These are the activations of a small neural network, seen along a few directions. Each row is one input.
Each table varies a few parts of the input and shows all the possible inputs, shuffled.
A made-up example of a description, with smaller parts first: one of 3 separate values, together with either a single point or one of 11 places around a ring or (one of 6 places along a line, together with one of 8 places around a ring).
Shared parts are said once, and a part with two or three values counts as separate values.

Table:
r1: [ -6   2 -13 -15  13   1  14 -24 -11 -32 -24 -24]
r2: [ -2   9 -12 -12   2   7  -2 -14  -8 -28  -2 -43]
r3: [ 20 -21 -21 -15 -16  30  -1 -39   7 -20 -22  -1]
r4: [ -3  12  60  18  16 -43   3  54  -9  13  41  48]
r5: [ 16 -15  66  17 -18   0 -18  28   2  38  26  63]
r6: [ -3  -7 -24 -22 -13  26  -3 -19  -4 -17  -3 -24]
r7: [ 10  -7  65  14  -3 -15 -13  34 -16  36  29  55]
r8: [  7 -12 -25 -29  -2  21   3 -30  -6 -15  -8 -18]
r9: [ 14 -13 -23 -17   0  16   5 -31 -13 -22 -19 -10]
r10: [  6  -2 -12 -14 -17  23  -7 -21  -5 -19  -9 -36]
r11: [-17   9 -31 -13  10  -1  14   2   6 -40   9 -30]
r12: [  7 -21  -9 -15 -28  26 -10 -37  18 -18 -26 -21]
r13: [ -7  26  29  39  26 -41  -4  87  11  55  15  40]
r14: [-10   5 -22 -20   7  12   7 -12  -9 -24   4 -34]
r15: [-12   7 -20  -7  15 -11  24 -10   4 -47 -18 -22]
r16: [-18  29  15  45   9 -49  16  35   3  47  38  35]
r17: [ -8  13 -19  -4   5  -4   9   0   6 -43   3 -41]
r18: [  6 -17 -12 -14 -20  28  -3 -38  14 -23 -33  -3]
r19: [  3   5  66  13  15 -31  -8  40 -22  28  35  47]
r20: [ 14 -19 -23 -25 -17  36  -2 -38  14 -13 -11  -9]
r21: [ 10 -11 -12 -12 -33  35 -18 -29  17 -19 -11 -23]
r22: [ -6  -1  -9 -14   5  -3   6 -23  -7 -28 -18 -42]
r23: [  1  -9 -13 -15  -4  16   7 -31  -6 -24 -30 -15]
r24: [-14   3 -19  -7   9 -15  13  -9   8 -43 -11 -37]
r25: [  1   3  21  43 -24  -6  -5   9  14  72  23  50]
r26: [ 10   0  35  38  -6   3 -30  60  22  79   0  57]
r27: [ -1  20  36  35  25 -29 -15  74  -3  71   8  39]
r28: [  5 -14 -20 -19 -27  41  -5 -27  17 -15  -6 -16]
r29: [ -3  -1 -28 -28  18   4   5 -24 -11 -24  -2 -24]
r30: [  4   7  34  35   8 -13 -25  68   2  78   2  48]
r31: [ -7  10  18  40 -10 -22  -3  16  -6  71  26  42]
r32: [  1 -13 -11 -17 -13  12  -4 -30  -3 -19 -23 -31]
r33: [  6  -2 -23 -16  19   1  11 -25 -16 -30 -12 -17]
r34: [ -1   3 -29  -8  21 -11  21 -11  -1 -46  -6 -16]
r35: [ -9   3 -33 -19  20  -7  16 -10   5 -39   4 -22]
r36: [-14  21  18  39   8 -38   3  22 -11  62  32  35]
Q: What do these inputs look like to the network?
A: one of 4 places along a line, together with either one of 3 separate values or one of 6 places around a ring
Q: Changing only the place on the line of 4 turns r25 into r36. The same change can be made to r5. Which row results?
A: r19
Q: Which other rows does r34 become when the place on the line of 4 takes its other values? List them by row number.
A: r3, r9, r33
Q: List by row number the other rows that have the place on the line of 4 in common with r32.
A: r6, r7, r8, r9, r10, r23, r30, r31
Q: Which other rows does r4 become when the choice among 3 separate values takes its other values? List them by row number.
A: r13, r16

Table:
r37: [-16  19 -15 -11  20  -3   3   0  -6  -8  13 -21]
r38: [ -5  24 -12  -1  29  -6   6  -5 -17 -16 -12 -17]
r39: [ -3 -11 -15 -10  -5  42 -16 -14  -2  -6  -7 -22]
r40: [-16   2 -10  -9  23 -21  17 -12  -7 -20  -7   4]
r41: [  6 -29  -8 -10   1  18   7 -28   9 -13 -28   1]
r42: [ 17  -6  69  -4  -6 -25 -13  34 -31  40  30  57]
r43: [-17  16   0  50 -22 -10 -13   9   0  76  19  48]
r44: [ 17  -6 -21 -13   0  17 -19 -25  -2  -8 -29 -13]
r45: [ -7   9   2  -4  -5 -20  19   0   5 -12  15 -31]
r46: [  7   9  20  22  15 -22  -6  82  25  40  -6  19]
r47: [ 16 -24  -8  -7 -26  20   3 -19  11 -26   0  -1]
r48: [  9  -9   4  -9 -27  23  -2 -18  16 -10  -9 -26]
r49: [ -8   6  -5   5   4 -12  13  -5   0 -36  22   1]
Q: What do these inputs look like to the network?
A: either one of 3 separate values or (one of 2 separate values, together with one of 5 places around a ring)
Q: Start at r48 and move only the place on the ring of 5, one step at a time. The first step leads to r39. Which rows follow, in order?
A: r44, r41, r47

Table:
r50: [-25  37  41  16   3 -31   9  60   1  34  42  25]
r51: [ 17  25  20  31  23 -61  -9  51  -9  47   4  39]
r52: [ 22 -16  -2   1 -42  61 -29 -39  22  21 -23  54]
r53: [-16  18 -52  10  -3   4   0 -18  23 -36 -20 -56]
r54: [ 23 -30  49 -17 -29  42 -36 -46  18  52 -27  10]
r55: [-17   9  15  27  43 -39 -10  61  -9  57   8  22]
r56: [ -1  -3  11 -36   9 -12  20 -29 -45 -49   5 -16]
r57: [  4  -7  -8 -38  25  -2  17  10  11 -68 -12 -22]
r58: [ -7   7 -62  -9  15   2  23  -8  32 -24 -19 -45]
r59: [ 45 -27  10   3 -36  72 -28   7  -6  41 -48  18]
r60: [  5  11  26  54  17 -51   3  38 -11  34  31  52]
r61: [-13  17 -50   4   0   4   4 -21  -3 -21  -6 -63]
r62: [-13  14 -47  -7  -2  -3  22 -42 -25  -7   0 -40]
r63: [  2 -48  29   9 -74  27  -5 -32  18  24 -25  34]
r64: [  0   4  -1 -17   9   1  -6   1   2 -77 -12 -36]
r65: [-16   1 -56 -12  19   2  28 -44   1 -14  -8 -17]
r66: [-10  22  45  46  16 -27  16  36   4  31  53  37]
r67: [-26  19  21  19  26 -28  -3  76  -7  42  23  29]
r68: [ -4 -12  -2 -40  30  -3  24 -28 -19 -55  -2   7]
r69: [ 36 -40   5 -20 -62  46 -39 -21  23  33  34  11]
r70: [ -6   0   8 -23  10  -5   1 -12 -23 -64   3 -42]
Q: What do these inputs look like to the network?
A: either one of 5 separate values or one of 6 places around a ring or (one of 2 separate values, together with one of 5 places around a ring)

Table:
r71: [-17  14 -15   9  14 -35  43  -6 -12 -14  25  -3]
r72: [-11  11 -19   7  24 -27  22  28  -6 -22  -6 -14]
r73: [-16  -7 -28   5 -29  18   7 -40   8  28  13   8]
r74: [  4 -16  22 -26 -13  13  19 -47 -23 -23  10  10]
r75: [ -1  14  -1 -15  23 -34  15  -1  -2 -36  18  -3]
r76: [  6  11  62  42  -3 -29 -26  54  -5  76  39  83]
r77: [  3 -14  17 -15  21  -5  -5   0 -16 -44  -4  -9]
r78: [-18  17 -28  16  12 -24   1  14  -5  11  -7 -29]
r79: [ -1   5  77  33   4  -8 -33  91   5  73  18  52]
r80: [ -2 -11  22 -13  12 -13  17 -35 -22 -36  26   1]
r81: [ 13 -11  -6   3 -34  17  -6 -39  21   8 -19   4]
r82: [ 14 -22  -7   3 -28  24 -13 -21  24   5 -32  -5]
r83: [ 21 -21   6 -13 -35  27   2 -47 -11  -9  21   2]
r84: [ -5   6   2 -13  18 -35  30 -17  -5 -31  36  -1]
r85: [-17  15 -25  13   6 -38  25 -21  -8  23  19 -17]
r86: [-16  21 -24   6  18 -14  -6  33   7  11 -18 -40]
r87: [-20  28 -27  16   7 -31   8  -4  -8  14   6 -20]
r88: [ 35 -24   3 -30 -16  38 -25   6   9 -12 -25 -17]
r89: [ -5  -4 -33  -1 -20  14  -6 -25  14  26  -9   8]
r90: [ 16 -17  -3  -7 -22  34 -19  -2  35   6 -43 -15]
r91: [ -3   1  73  43  -1 -16 -27  72  -5  72  29  62]
r92: [  2 -15  -1   9 -42  22   7 -54  15   9   3   5]
r93: [ -5  11   3 -20  29 -12  -1  37  10 -43  -2 -24]
r94: [  3  15 -33   8  20  16  -7  21  22  21 -29 -22]
r95: [  9 -19  17 -28  -3  21  -4 -12 -17 -31 -21  -1]
r96: [ -1 -10 -31 -11  -8  30 -19  13  28  24 -33 -12]
r97: [  4 -10  21 -26  27   5 -12  19  -5 -44 -15 -20]
r98: [ -9  15 -15  -3  30 -18  15  47   6 -21 -17 -24]
r99: [-12  22 -18   8  19 -34  28  10  -9 -19   7  -5]
r100: [ 25 -24   1 -15 -25  35 -20 -12  -5 -17  -9  -8]
r101: [ -7   7  -1 -10  23 -21   6  18  -1 -43  10 -13]
r102: [  8  -8  19 -28  -8  14   3 -31 -20 -29  -8   8]
r103: [ 10 -14  21 -38   3  31 -10   7  -6 -31 -32 -11]
r104: [  1  -3  18 -15  16 -11   2 -18 -19 -41   9  -1]
r105: [ 24 -13   2 -15 -31  28 -13 -30  -8 -14   4   0]
r106: [ -8  25 -34  23   4   6   3 -15   4  19   0  -4]
r107: [  4   4  64  48  -2 -31   2  39 -12  75  49  92]
r108: [-12  17 -31  24  -1   4  18 -31   1  24  18  -2]
r109: [-11 -10 -33   3 -18  27 -15  -5  14  19 -17  -3]
r110: [ -6  14 -36  23  10  13  -3   3   8  16 -13 -13]
Q: Changing only one part turns r72 into r71. The same change can be made to r91. Which row results?
A: r107
Q: What do these inputs look like to the network?
A: one of 4 places along a line, together with either a single point or one of 9 places around a ring
Q: List by row number the other rows that have the place on the line of 4 in common with r94.
A: r79, r86, r88, r90, r93, r96, r97, r98, r103
Q: Start at r75 and move only the place on the ring of 9, one step at a time. The first step leads to r99. Which rows follow, in order?
A: r87, r106, r89, r81, r105, r102, r104

Table:
r111: [ 10 -24   3 -21 -31  17   2 -26  -3 -32   8  10]
r112: [-12  17 -36 -10  21  -6   8  12 -14 -22 -13 -38]
r113: [ 15 -22   1  -9 -39  27  -2 -44   0  -8 -13 -11]
r114: [ 32 -17  67   8   5   6 -31  55  -5  48 -18  69]
r115: [ -5  18 -14 -11  30 -10   6  18 -11 -43   5 -30]
r116: [-14  30  25  65 -16 -30 -12  74  31  87  34  42]
r117: [  1  -6  18 -22  -2   4   4 -15  -3 -42  18  -5]
r118: [ -3  -4 -46 -10  -5  16 -18 -32  16  10 -24 -23]
r119: [ -9  17  32  31  29 -53  18  10 -35  52  49  51]
r120: [-11  -3  19 -20  16 -20  15   4   5 -52   2 -14]
r121: [ -4   3 -43   5  16   5   7 -12   6   1 -26 -43]
r122: [ -1  -7 -26  -6 -24  45   3 -44  14   3 -21  -7]
Q: What do these inputs look like to the network?
A: either one of 3 separate values or one of 9 places around a ring
Q: What sort of input is r120?
A: one of 9 places around a ring
